Each row below holds a small network's activations on one record, seen along a few directions.
After each row come some of the record's fields: Kagaz, Semeg, Koril, Rebet, Kubeg, Bog, Rodog, Nuv.
A field that a record lacks is written absent.
The largest differences between rows may come from other fields.
In the rows, 500 means zero.
Random noise pushes rows far along 5 fixed directions. That doesn't count. These rows show it; they differ only by the noise:
[599 347 450 488 369 493 367 675 735 385 484 568 315 494 745 483 244 585
 564 605 515 181]
[461 522 408 597 456 558 478 458 611 417 441 508 445 505 430 462 518 440
 449 523 536 480]
[523 513 437 569 446 560 492 475 564 495 488 520 440 491 481 432 476 438
 446 537 591 434]
[543 562 448 528 481 571 581 490 440 662 498 449 526 496 470 406 525 371
 392 538 707 496]
[455 431 355 471 397 549 478 577 674 359 392 453 402 466 494 558 473 490
 443 581 560 374]
[347 435 274 376 442 520 591 708 643 430 262 242 556 523 500 664 586 467
 395 599 611 443]
[541 425 438 375 489 438 489 893 611 666 347 323 550 599 831 481 294 453
 522 620 689 375]

[373 483 423 706 431 608 709 184 430 444 654 495 637 562 267 657 861 734
 399 422 279 315]  Kagaz=e1 Semeg=l1 Koril=j1 Rebet=absent Kubeg=absent Bog=h2 Rodog=g1 Nuv=u4
[426 506 543 552 521 364 510 673 498 607 400 374 663 631 710 441 521 410
 620 437 485 436]  Kagaz=e2 Semeg=l2 Koril=j2 Rebet=t2 Kubeg=b1 Bog=absent Rodog=absent Nuv=u1
[405 656 465 448 598 549 545 510 501 454 375 487 560 633 393 477 567 375
 490 516 545 689]  Kagaz=e1 Semeg=l2 Koril=j1 Rebet=absent Kubeg=absent Bog=h2 Rodog=g1 Nuv=u5
[498 548 541 623 685 457 450 629 561 583 491 528 661 641 674 269 338 573
 594 421 352 530]  Kagaz=e2 Semeg=l2 Koril=j2 Rebet=t3 Kubeg=b3 Bog=absent Rodog=absent Nuv=u1
[574 384 497 344 513 704 453 674 551 648 441 616 329 391 622 403 271 350
 443 641 790 372]  Kagaz=e1 Semeg=l2 Koril=j1 Rebet=absent Kubeg=absent Bog=h2 Rodog=g3 Nuv=u4
[603 562 680 586 413 464 372 492 371 625 691 671 439 524 600 325 340 377
 579 366 564 409]  Kagaz=e2 Semeg=l2 Koril=j1 Rebet=t2 Kubeg=b1 Bog=absent Rodog=absent Nuv=u4
[347 494 463 425 432 376 430 501 555 355 382 335 475 487 412 665 802 424
 537 383 466 496]  Kagaz=e2 Semeg=l1 Koril=j2 Rebet=t2 Kubeg=b1 Bog=absent Rodog=absent Nuv=u2
[538 540 480 373 416 474 544 540 508 442 560 491 513 447 507 694 469 582
 421 508 521 457]  Kagaz=e1 Semeg=l1 Koril=j1 Rebet=t1 Kubeg=b3 Bog=absent Rodog=absent Nuv=u4
[506 503 557 681 570 468 452 469 472 507 656 552 509 580 630 543 459 558
 599 406 366 447]  Kagaz=e1 Semeg=l2 Koril=j1 Rebet=t1 Kubeg=b1 Bog=absent Rodog=absent Nuv=u4
[650 268 425 392 287 666 587 259 382 342 717 669 307 302 343 765 554 727
 412 655 415 147]  Kagaz=e1 Semeg=l1 Koril=j1 Rebet=absent Kubeg=absent Bog=h2 Rodog=g3 Nuv=u5
[687 566 652 623 556 482 391 351 450 477 630 799 356 376 557 322 358 397
 558 492 653 494]  Kagaz=e1 Semeg=l2 Koril=j1 Rebet=t1 Kubeg=b1 Bog=absent Rodog=absent Nuv=u3
[406 525 478 540 522 474 513 436 511 356 383 476 486 511 447 596 618 574
 468 439 316 602]  Kagaz=e2 Semeg=l1 Koril=j2 Rebet=absent Kubeg=absent Bog=h2 Rodog=g3 Nuv=u1
[449 407 500 503 572 594 495 626 612 587 441 460 448 456 586 297 442 410
 572 514 588 378]  Kagaz=e1 Semeg=l2 Koril=j2 Rebet=t3 Kubeg=b2 Bog=absent Rodog=absent Nuv=u4
[777 455 563 379 381 456 530 528 405 619 634 520 504 514 761 553 315 693
 505 586 517 280]  Kagaz=e1 Semeg=l1 Koril=j1 Rebet=absent Kubeg=absent Bog=h1 Rodog=g2 Nuv=u1
[456 534 545 548 662 431 595 568 364 669 503 403 690 699 620 484 460 528
 613 543 444 575]  Kagaz=e2 Semeg=l2 Koril=j1 Rebet=absent Kubeg=absent Bog=h1 Rodog=g1 Nuv=u5
[360 496 501 492 518 423 553 684 467 630 432 241 678 652 631 555 680 466
 607 461 557 400]  Kagaz=e1 Semeg=l2 Koril=j1 Rebet=t2 Kubeg=b2 Bog=absent Rodog=absent Nuv=u4
[502 764 626 670 593 357 299 469 464 456 489 614 547 550 385 393 420 351
 603 441 342 919]  Kagaz=e1 Semeg=l1 Koril=j2 Rebet=t2 Kubeg=b1 Bog=absent Rodog=absent Nuv=u5
[505 535 457 582 441 527 580 100 405 364 656 612 437 428 191 633 766 577
 356 441 472 621]  Kagaz=e2 Semeg=l1 Koril=j1 Rebet=absent Kubeg=absent Bog=h2 Rodog=g2 Nuv=u3
[383 494 456 618 478 596 456 310 515 225 531 586 405 460 258 502 737 521
 516 491 310 414]  Kagaz=e1 Semeg=l2 Koril=j2 Rebet=absent Kubeg=absent Bog=h1 Rodog=g1 Nuv=u5
[560 560 629 813 481 417 619 147 258 556 756 547 623 583 506 472 828 645
 585 328 252 409]  Kagaz=e2 Semeg=l1 Koril=j2 Rebet=absent Kubeg=absent Bog=h1 Rodog=g2 Nuv=u1
[641 532 583 363 600 597 410 530 485 644 561 566 433 370 515 360 220 375
 378 603 815 633]  Kagaz=e1 Semeg=l2 Koril=j1 Rebet=t3 Kubeg=b3 Bog=absent Rodog=absent Nuv=u3
[414 537 357 588 639 226 526 665 551 537 352 266 866 775 680 804 474 791
 577 511 307 671]  Kagaz=e2 Semeg=l1 Koril=j1 Rebet=t1 Kubeg=b1 Bog=absent Rodog=absent Nuv=u3
[705 529 550 257 436 545 604 481 227 727 608 591 440 344 483 486 410 451
 380 623 701 484]  Kagaz=e1 Semeg=l1 Koril=j2 Rebet=absent Kubeg=absent Bog=h2 Rodog=g3 Nuv=u5
[114 359 168 569 689 666 708 483 637 410 144 350 586 573 259 489 815 461
 460 429 435 445]  Kagaz=e2 Semeg=l2 Koril=j2 Rebet=absent Kubeg=absent Bog=h1 Rodog=g1 Nuv=u3
[517 540 502 485 485 497 614 474 425 711 518 443 571 432 537 442 543 433
 457 552 727 436]  Kagaz=e1 Semeg=l2 Koril=j2 Rebet=t2 Kubeg=b1 Bog=absent Rodog=absent Nuv=u3
[598 625 504 507 478 516 514 420 355 538 537 490 511 501 465 424 530 382
 474 462 597 523]  Kagaz=e1 Semeg=l2 Koril=j1 Rebet=t2 Kubeg=b1 Bog=absent Rodog=absent Nuv=u1
[384 516 489 536 525 435 371 591 579 341 427 439 495 549 551 583 411 396
 625 444 372 721]  Kagaz=e2 Semeg=l2 Koril=j1 Rebet=t1 Kubeg=b1 Bog=absent Rodog=absent Nuv=u4
[412 506 434 494 578 449 539 650 583 636 357 336 646 552 599 560 524 446
 503 509 480 630]  Kagaz=e1 Semeg=l1 Koril=j2 Rebet=t1 Kubeg=b1 Bog=absent Rodog=absent Nuv=u4
[461 452 359 383 365 384 600 615 489 493 460 350 645 561 550 797 518 734
 510 532 466 606]  Kagaz=e2 Semeg=l1 Koril=j1 Rebet=absent Kubeg=absent Bog=h2 Rodog=g2 Nuv=u3
[522 418 576 617 463 519 623 117 413 461 666 576 487 455 357 507 785 651
 436 429 411 289]  Kagaz=e2 Semeg=l1 Koril=j2 Rebet=absent Kubeg=absent Bog=h2 Rodog=g1 Nuv=u3
[277 641 465 503 669 471 413 577 672 422 170 396 534 521 404 379 358 266
 533 535 624 924]  Kagaz=e2 Semeg=l2 Koril=j1 Rebet=t2 Kubeg=b2 Bog=absent Rodog=absent Nuv=u3
[535 544 579 722 548 472 504 346 363 643 689 536 633 606 583 430 491 500
 593 410 397 538]  Kagaz=e2 Semeg=l2 Koril=j1 Rebet=t1 Kubeg=b1 Bog=absent Rodog=absent Nuv=u4
[454 437 446 571 365 478 411 387 596 276 513 515 358 521 403 672 476 589
 536 515 302 525]  Kagaz=e2 Semeg=l1 Koril=j1 Rebet=absent Kubeg=absent Bog=h1 Rodog=g3 Nuv=u4
[335 639 427 483 573 550 370 355 525 376 373 482 491 469 148 636 668 209
 425 436 495 921]  Kagaz=e1 Semeg=l1 Koril=j1 Rebet=t1 Kubeg=b1 Bog=absent Rodog=absent Nuv=u5
[434 548 545 443 427 530 422 451 645 338 468 612 329 350 294 479 583 300
 474 454 599 588]  Kagaz=e1 Semeg=l1 Koril=j2 Rebet=t3 Kubeg=b3 Bog=absent Rodog=absent Nuv=u4
[617 581 514 823 780 546 644 287 321 795 574 626 772 642 513 167 416 445
 351 460 478 558]  Kagaz=e2 Semeg=l2 Koril=j2 Rebet=t1 Kubeg=b1 Bog=absent Rodog=absent Nuv=u3
[640 452 600 473 434 477 420 541 522 434 545 584 451 421 562 474 450 483
 572 457 545 501]  Kagaz=e2 Semeg=l1 Koril=j1 Rebet=t1 Kubeg=b3 Bog=absent Rodog=absent Nuv=u1
[514 603 517 463 355 452 315 536 533 389 540 539 331 442 403 499 418 304
 497 521 647 698]  Kagaz=e1 Semeg=l2 Koril=j1 Rebet=t2 Kubeg=b1 Bog=absent Rodog=absent Nuv=u4
[730 596 658 555 541 473 554 449 288 750 701 598 553 451 505 414 315 563
 432 565 609 482]  Kagaz=e2 Semeg=l1 Koril=j1 Rebet=t2 Kubeg=b2 Bog=absent Rodog=absent Nuv=u3
[575 455 530 273 378 539 554 596 339 649 531 478 487 428 484 497 426 443
 450 519 711 486]  Kagaz=e2 Semeg=l1 Koril=j1 Rebet=absent Kubeg=absent Bog=h2 Rodog=g1 Nuv=u5
[473 580 507 454 432 619 682 281 254 630 604 428 528 410 275 513 689 447
 377 486 659 558]  Kagaz=e2 Semeg=l2 Koril=j1 Rebet=absent Kubeg=absent Bog=h1 Rodog=g1 Nuv=u4
[616 534 593 933 567 552 593  67 376 549 683 650 599 644 484 370 576 675
 529 448 220 513]  Kagaz=e2 Semeg=l1 Koril=j1 Rebet=absent Kubeg=absent Bog=h2 Rodog=g3 Nuv=u1
[502 473 544 246 475 497 408 701 479 549 428 403 443 479 536 438 463 252
 546 413 740 544]  Kagaz=e2 Semeg=l2 Koril=j1 Rebet=t3 Kubeg=b3 Bog=absent Rodog=absent Nuv=u2
[310 644 504 663 680 416 401 561 635 437 378 413 651 668 556 515 451 455
 604 392 327 915]  Kagaz=e1 Semeg=l2 Koril=j1 Rebet=t1 Kubeg=b3 Bog=absent Rodog=absent Nuv=u4
[583 386 546 252 488 405 394 689 629 411 489 502 401 383 597 629 225 585
 442 632 579 479]  Kagaz=e2 Semeg=l1 Koril=j2 Rebet=t3 Kubeg=b3 Bog=absent Rodog=absent Nuv=u3

Which values does each new row have?
[436 514 407 315 545 484 442 702 720 240 296 445 464 410 485 661 425 549
 403 532 426 657]  Kagaz=e1 Semeg=l1 Koril=j2 Rebet=t1 Kubeg=b3 Bog=absent Rodog=absent Nuv=u1
[716 517 584 479 429 505 657 387 257 698 727 496 562 458 453 509 667 461
 433 435 677 471]  Kagaz=e2 Semeg=l1 Koril=j1 Rebet=t1 Kubeg=b3 Bog=absent Rodog=absent Nuv=u1
[509 568 504 694 617 469 603 440 369 641 544 425 689 629 621 413 740 527
 585 414 378 319]  Kagaz=e1 Semeg=l2 Koril=j2 Rebet=t2 Kubeg=b1 Bog=absent Rodog=absent Nuv=u1
[372 452 289 342 585 392 625 695 400 541 279 165 717 582 570 686 583 637
 315 661 540 546]  Kagaz=e2 Semeg=l2 Koril=j2 Rebet=absent Kubeg=absent Bog=h1 Rodog=g3 Nuv=u3
[557 522 562 619 511 485 373 525 571 474 467 553 463 489 660 371 389 513
 586 457 526 433]  Kagaz=e1 Semeg=l2 Koril=j1 Rebet=t2 Kubeg=b1 Bog=absent Rodog=absent Nuv=u1
[366 538 433 623 514 387 350 580 700 210 398 463 447 599 509 576 594 509
 597 464 304 540]  Kagaz=e1 Semeg=l2 Koril=j2 Rebet=t2 Kubeg=b1 Bog=absent Rodog=absent Nuv=u4
[494 412 427 283 476 534 602 514 465 591 505 346 608 503 509 647 632 617
 416 634 496 318]  Kagaz=e1 Semeg=l1 Koril=j2 Rebet=absent Kubeg=absent Bog=h2 Rodog=g1 Nuv=u5
[392 406 429 381 385 508 490 625 648 349 523 439 396 404 517 622 619 523
 535 511 516 323]  Kagaz=e1 Semeg=l2 Koril=j2 Rebet=t3 Kubeg=b3 Bog=absent Rodog=absent Nuv=u4
[514 524 495 563 488 477 430 554 577 520 486 511 493 619 640 503 348 588
 514 585 450 589]  Kagaz=e1 Semeg=l2 Koril=j1 Rebet=absent Kubeg=absent Bog=h2 Rodog=g3 Nuv=u4
[655 582 634 593 478 404 243 547 521 519 463 587 389 523 574 314 353 321
 618 382 589 686]  Kagaz=e2 Semeg=l1 Koril=j1 Rebet=t2 Kubeg=b1 Bog=absent Rodog=absent Nuv=u1
[478 499 406 414 461 578 628 461 493 480 441 403 502 392 381 543 603 530
 409 545 485 344]  Kagaz=e1 Semeg=l1 Koril=j2 Rebet=t2 Kubeg=b2 Bog=absent Rodog=absent Nuv=u1
[286 489 496 520 461 492 656 382 441 456 535 403 525 557 379 625 922 481
 502 377 459 389]  Kagaz=e1 Semeg=l2 Koril=j2 Rebet=absent Kubeg=absent Bog=h2 Rodog=g1 Nuv=u4
[325 371 246 531 449 635 660 322 607 190 376 434 568 489 390 725 763 790
 397 597 166 188]  Kagaz=e1 Semeg=l2 Koril=j2 Rebet=absent Kubeg=absent Bog=h2 Rodog=g3 Nuv=u1
[506 564 568 484 605 385 460 743 560 586 381 348 691 712 628 448 522 380
 659 452 524 696]  Kagaz=e1 Semeg=l1 Koril=j1 Rebet=t3 Kubeg=b3 Bog=absent Rodog=absent Nuv=u1
[420 521 485 562 426 439 378 580 541 382 458 462 405 603 498 562 570 417
 570 507 484 593]  Kagaz=e1 Semeg=l2 Koril=j1 Rebet=absent Kubeg=absent Bog=h1 Rodog=g3 Nuv=u4
[637 446 536 392 461 376 448 550 485 455 573 604 394 540 597 580 285 676
 580 512 505 469]  Kagaz=e2 Semeg=l1 Koril=j1 Rebet=absent Kubeg=absent Bog=h2 Rodog=g1 Nuv=u3
[557 422 500 667 440 541 629 303 450 426 726 547 483 626 577 566 719 757
 577 466 332 119]  Kagaz=e1 Semeg=l2 Koril=j1 Rebet=absent Kubeg=absent Bog=h2 Rodog=g1 Nuv=u4
[407 447 426 514 494 451 541 541 683 281 414 397 530 585 524 515 654 523
 633 469 324 422]  Kagaz=e1 Semeg=l2 Koril=j2 Rebet=t3 Kubeg=b3 Bog=absent Rodog=absent Nuv=u1
[718 605 679 659 639 373 626 462 258 867 695 575 746 679 763 383 357 516
 616 472 448 445]  Kagaz=e1 Semeg=l1 Koril=j1 Rebet=t1 Kubeg=b1 Bog=absent Rodog=absent Nuv=u5
[304 520 358 594 493 547 507 366 604 106 436 461 571 501 259 677 828 534
 523 428 276 569]  Kagaz=e1 Semeg=l2 Koril=j1 Rebet=t1 Kubeg=b3 Bog=absent Rodog=absent Nuv=u1
[658 429 516 453 448 660 580 436 476 572 540 592 481 382 510 491 377 617
 394 670 566 415]  Kagaz=e1 Semeg=l1 Koril=j1 Rebet=absent Kubeg=absent Bog=h2 Rodog=g3 Nuv=u1
[397 592 534 547 506 508 459 403 536 432 579 561 463 470 372 460 608 406
 502 431 487 581]  Kagaz=e1 Semeg=l2 Koril=j2 Rebet=t3 Kubeg=b3 Bog=absent Rodog=absent Nuv=u4
